These are the activations of a small neural network, seen along a few directions. Each row is one input.
Each table varies a few parts of the input and shows all the possible inputs, shuffled.
A made-up example of a description, with smaller parts first: one of 3 separate values, together with either a single point or one of 11 places around a ring or (one of 6 places along a line, together with one of 8 places around a ring).
Shared parts are said once, and a part with two or three values counts as separate values.

Other details of the inputs vary at random and push rows far along two fixed directions, the same in every table; ignore that.

Table:
R1: 13	5	15	-5	-11	-8	7	-13	7	13	16	-13	3	18	30	-5
R2: 15	34	-24	1	-36	23	10	43	-12	-15	-51	-7	-17	39	-21	-37
R3: 16	3	17	-7	-1	-23	8	-5	-1	8	17	-13	-3	18	22	-10
R4: -18	3	-21	-1	35	10	-25	15	2	-7	-24	12	10	-48	-36	40
R5: 19	20	-29	8	-37	38	13	34	-11	2	-57	-5	-7	41	-11	-36
R6: -12	-12	20	13	-22	-5	10	-18	1	-16	38	10	-12	16	17	-22
R7: 0	-22	21	19	-19	-1	6	-18	-3	-14	34	12	-8	15	21	-24
R8: -17	8	-11	-1	36	11	-18	15	-1	-4	-28	18	8	-54	-33	37
R9: -26	-17	-2	-7	46	-4	-25	-24	20	14	17	7	22	-63	-11	61
R10: 13	2	14	-8	-3	-16	11	-12	-2	12	16	-13	1	19	26	-8
R11: 11	24	-38	5	-26	28	15	39	-19	-4	-51	-8	-7	51	-11	-33
R12: -29	2	-19	-5	24	21	-11	3	10	8	-28	14	10	-51	-37	39
R13: 23	19	-27	6	-27	23	13	42	-19	-4	-56	-5	-12	42	-18	-41
R14: 19	-25	36	-17	6	-41	-1	-45	13	19	57	-21	8	-1	39	8
R15: -9	-31	37	11	-1	-30	-3	-44	10	-11	82	3	1	4	43	0
R16: 11	2	14	-13	-9	-25	7	-8	5	5	19	-17	-6	18	12	-11
R17: -22	-3	-24	-1	41	7	-17	14	-1	1	-25	13	10	-44	-38	38
R18: -7	-11	23	19	-14	-3	11	-14	-6	-14	35	14	-8	17	27	-21
R19: -9	-4	-13	-2	31	12	-22	11	1	-4	-30	15	8	-56	-39	34
R20: 8	1	11	-14	-12	-18	10	-15	5	9	18	-17	-2	19	16	-9
Description of these inputs: one of 4 separate values, together with either a single point or one of 4 places along a line.
Changing only the choice among 4 separate values turns R20 into R14. The same change can be made to R16. Which row results?
Answer: R13
Which other rows does R19 become when the choice among 4 separate values takes its other values? List them by row number.
Answer: R2, R4, R8
List by row number the other rows that have the choice among 4 separate values in common with R1.
Answer: R3, R8, R10, R18

Table:
R21: -7	-1	-2	-14	39	5	-12	-1	6	20	-33	8	13	-53	-25	40
R22: -17	-19	0	2	20	6	-22	-2	-4	-27	-3	25	0	-63	-43	21
R23: -41	-7	19	-8	13	-14	3	-42	7	-9	48	12	3	-26	8	28
R24: -24	16	-12	-7	36	-11	-20	22	15	3	-13	-2	8	-45	-36	35
R25: 13	0	29	18	-44	6	14	-22	14	7	39	-6	-2	45	52	-31
R26: -1	-20	6	-29	22	-15	-6	-43	15	30	28	-20	24	-34	17	39
R27: 28	31	21	-19	-27	-34	3	0	4	-8	33	-41	-3	46	38	-28
R28: 15	11	-17	-9	-21	12	21	10	4	32	-31	-20	-1	29	7	-16
R29: -7	-11	-14	-18	37	7	-20	-6	0	11	-28	1	20	-49	-30	41
R30: -4	32	-36	-3	-2	9	-7	47	-1	-10	-40	-14	-2	12	-35	-11
R31: -3	-21	38	-6	14	-24	-17	-31	4	-20	42	13	-3	-53	-2	17
R32: 5	27	-40	-9	-15	45	16	26	-16	15	-70	-6	4	11	-18	-8
R33: -17	-12	-26	-16	33	12	-7	-10	12	31	-23	-2	20	-47	-25	42
R34: -3	-27	37	9	42	-23	-2	-26	-7	11	39	17	13	-37	19	18
R35: 12	23	-47	1	1	23	-7	49	-9	-4	-67	1	-7	13	-46	0
R36: -43	-21	12	-6	17	-22	0	-41	18	-1	56	8	3	-22	0	27
R37: 3	-13	-1	7	-9	-2	-2	-3	-9	-21	19	3	-8	21	23	-10
R38: -1	-36	21	7	37	-19	-8	-28	-14	1	40	11	18	-30	12	16
R39: -20	-21	23	12	9	7	-14	-44	17	4	47	12	19	-37	23	32
R40: 7	-19	22	-19	29	-31	-10	-26	20	30	16	-12	11	-31	7	31
R41: 19	21	-32	-8	-4	14	-8	32	-12	-8	-45	-6	-2	15	-27	3
R42: -3	2	-7	16	-14	16	0	32	-7	-20	-35	21	-21	-12	-41	-22
R43: -12	8	29	-4	-31	-20	27	-26	7	-4	49	-5	-14	42	37	-24
R44: -16	0	-32	31	-23	51	0	18	2	-3	-31	17	3	14	-18	-14
R45: 3	5	-16	24	6	32	11	29	-41	-12	-43	23	2	6	-16	-23
R46: 11	34	8	-12	-10	-19	1	19	8	-2	4	-24	-4	20	10	-14
R47: 34	29	-9	-10	-19	0	2	21	-11	-6	-26	-15	-9	36	3	-13
R48: -6	-2	-6	-17	38	8	-16	-7	-1	12	-31	5	17	-53	-25	42
R49: -32	-19	-9	15	36	5	-14	6	4	-8	-5	30	-4	-45	-16	34
R50: 33	9	18	-21	-30	-14	26	-20	10	33	16	-34	1	42	50	-23
R51: -34	-17	-17	20	13	39	-18	-12	8	-3	-3	25	20	-43	-19	33
R52: -11	-2	16	-7	-34	-18	19	-31	1	-12	54	-12	-8	47	32	-23
R53: 14	-1	29	3	-21	-11	3	0	-1	-18	13	8	-19	-1	2	-27
R54: 25	17	-8	-5	-7	-10	0	24	4	8	-21	-12	-10	24	-7	-3
R55: 31	-21	23	14	-13	-24	16	-11	-17	5	37	-11	-2	50	39	-46
R56: 10	10	-37	-4	-1	26	0	32	-9	10	-68	-5	1	11	-35	-10
R57: -27	12	-8	9	-27	8	24	7	0	-6	-1	8	-17	35	-6	-22
R58: -2	3	-8	30	-39	33	11	11	7	5	-10	7	-4	37	11	-29
R59: 14	-5	1	9	-28	0	1	15	-6	-23	-6	5	-20	15	-18	-39
R60: -12	16	-36	21	-9	46	3	42	-28	-31	-58	26	-15	12	-20	-15
R61: 1	-16	-2	11	-6	-7	0	0	-1	-14	18	3	-12	23	20	-14
R62: 32	29	-4	-8	-15	-4	5	26	-2	2	-27	-11	-12	33	2	-12
R63: 15	-6	29	6	-18	-22	11	-12	2	-10	40	-3	-16	37	54	-23
R64: 23	17	16	-21	-19	-39	-4	-5	8	-7	42	-43	3	38	31	-19
R65: -6	-35	29	14	43	-27	-4	-23	-4	15	38	15	11	-35	11	18
Describe the family of inputs behind these rows.
Answer: one of 5 places around a ring, together with either one of 4 places along a line or one of 5 separate values
Changing only the place on the ring of 5 turns R36 into R23. The same change can be made to R33. Which row results?
Answer: R32
Which other rows does R30 become when the place on the line of 4 takes its other values? List them by row number.
Answer: R33, R35, R56
List by row number the other rows that have the place on the ring of 5 in common with R62.
Answer: R21, R25, R34, R43, R46, R50, R53, R63
Which other rows does R31 become when the choice among 5 separate values takes its other values? List them by row number.
Answer: R23, R39, R45, R60
List by row number the other rows that have the place on the ring of 5 in common with R57.
Answer: R24, R28, R40, R42, R49, R54, R58, R65
